Each row below is a small network's average activation on inputs in which a field has the value named, seen along a few directions.
Values that are neighbours, or in one group, have similar rows; names and order tell nothing.
In the rows, 500 means zero.
Random noise pushes rows far along 10 fixed directions. That doesn't count. These rows show it; they differ only by the noise:
[532 509 442 369 464 596 547 423 534 573 487 736 345 535 628 357 645 361
 515 287 701 607 651]
[395 500 615 670 641 642 493 448 454 553 543 587 416 577 496 465 492 683
 537 438 551 602 439]
[472 687 773 592 446 790 531 362 479 571 619 529 406 588 396 525 379 411
 520 738 612 490 386]
[528 492 442 491 502 598 544 335 636 417 613 861 541 384 403 328 527 457
 472 423 400 508 494]
[425 413 496 207 503 432 461 664 369 737 306 402 431 556 521 536 461 402
 584 413 472 418 871]
[390 415 550 344 383 663 452 463 416 552 546 608 534 452 248 337 501 583
 693 248 382 423 601]
[340 394 377 277 644 449 588 561 461 798 378 356 598 567 459 618 543 434
 562 346 386 440 793]
[774 318 585 487 382 493 372 513 602 429 593 702 395 426 590 234 468 579
 726 365 631 566 546]
[535 618 591 446 587 648 459 478 429 502 550 676 280 565 690 432 429 239
 526 722 657 564 608]
[595 555 458 405 253 458 389 597 348 275 530 400 657 383 400 295 430 519
 702 483 602 320 422]
[467 618 767 421 371 821 358 447 307 472 641 592 295 545 438 351 376 345
 671 660 547 461 522]
[652 464 540 472 603 562 536 544 547 575 548 588 427 570 659 420 445 446
 773 510 899 619 573]


LODO, 13 values:
dudo: [565 533 499 457 396 434 602 399 681 541 379 566 409 553 600 546 641 391
 188 463 542 542 555]
putiv: [403 459 409 521 482 501 358 464 347 340 683 361 446 489 561 432 644 398
 571 399 299 562 419]
tuf: [398 393 687 403 635 771 501 501 449 644 563 715 170 589 541 516 538 472
 723 382 635 720 647]
moza: [449 517 279 733 616 339 634 388 628 447 466 507 628 441 537 523 579 566
 214 498 339 510 391]
vad: [652 392 523 491 587 418 348 570 516 288 572 774 424 402 574 366 343 490
 555 655 379 529 524]
pepi: [463 645 632 630 175 537 634 448 689 406 337 769 548 397  75 581 537 896
 252 259 626 475 226]
ligu: [693 424 628 414 328 385 387 611 641 483 459 480 411 434 486 628 434 527
 443 602 326 449 539]
zetof: [377 696 581 547 374 621 386 543 263 307 591 311 446 503 442 561 531 433
 481 647 494 453 292]
sagi: [362 510 518 560 641 493 572 605 438 531 281 875 442 438 374 444 373 731
 449 452 605 572 632]
pive: [381 616 233 494 718 364 697 531 557 402 365 686 746 427 384 548 414 472
 380 631 502 434 540]
mugen: [335 601 540 723 784 626 588 492 382 504 580 526 477 575 473 616 453 584
 555 572 717 643 302]
naz: [347 575 463 422 446 653 534 476 376 638 437 277 422 718 624 550 702 485
 547 281 793 615 520]
nefun: [569 486 351 461 599 437 612 483 628 555 411 536 472 565 738 581 602 420
 409 459 658 625 504]
LODO is arranged as a line.
List every value one step from tuf, in the order listed.
> putiv, zetof
List every value one step from dudo, in the order listed.
> pive, naz
List every value one step from vad, in the order listed.
> mugen, nefun
List every value one step from ligu, in the order listed.
> pepi

LUV, 10 values:
zivu: [347 573 427 668 590 600 592 390 384 487 515 500 539 567 542 419 557 538
 556 491 639 620 354]
fival: [447 622 476 625 400 401 531 497 495 350 366 828 354 383 470 500 575 623
 210 365 530 556 477]
feri: [407 388 226 225 544 522 654 411 587 747 512 299 862 537 362 648 613 416
 592 309 246 397 613]
sif: [315 570 668 485 673 607 458 546 309 561 427 682 355 518 392 496 331 433
 548 659 475 469 665]
tebo: [466 629 381 492 500 413 457 598 414 140 478 610 751 361 320 494 350 687
 451 564 466 387 312]
deme: [589 573 567 410 413 435 469 556 569 460 465 570 254 475 564 556 513 290
 235 565 460 468 572]
sadur: [679 739 488 697 384 662 361 300 432 249 801 426 255 549 896 319 730  83
 444 667 708 635 265]
telab: [539 296 555 483 529 544 448 557 528 503 561 568 492 419 402 479 478 716
 646 350 478 539 432]
giv: [445 658 603 350 325 436 313 656 269 411 358 228 349 596 693 455 443 342
 363 777 437 317 650]
muvip: [571 480 479 358 367 305 803 601 726 937  91 398 641 598 406 673 474 582
 457 364 867 472 751]
LUV is arranged as a ring.
List every value one step from zivu, in the order listed.
> sif, muvip
List every value one step from feri, in the order listed.
> tebo, giv
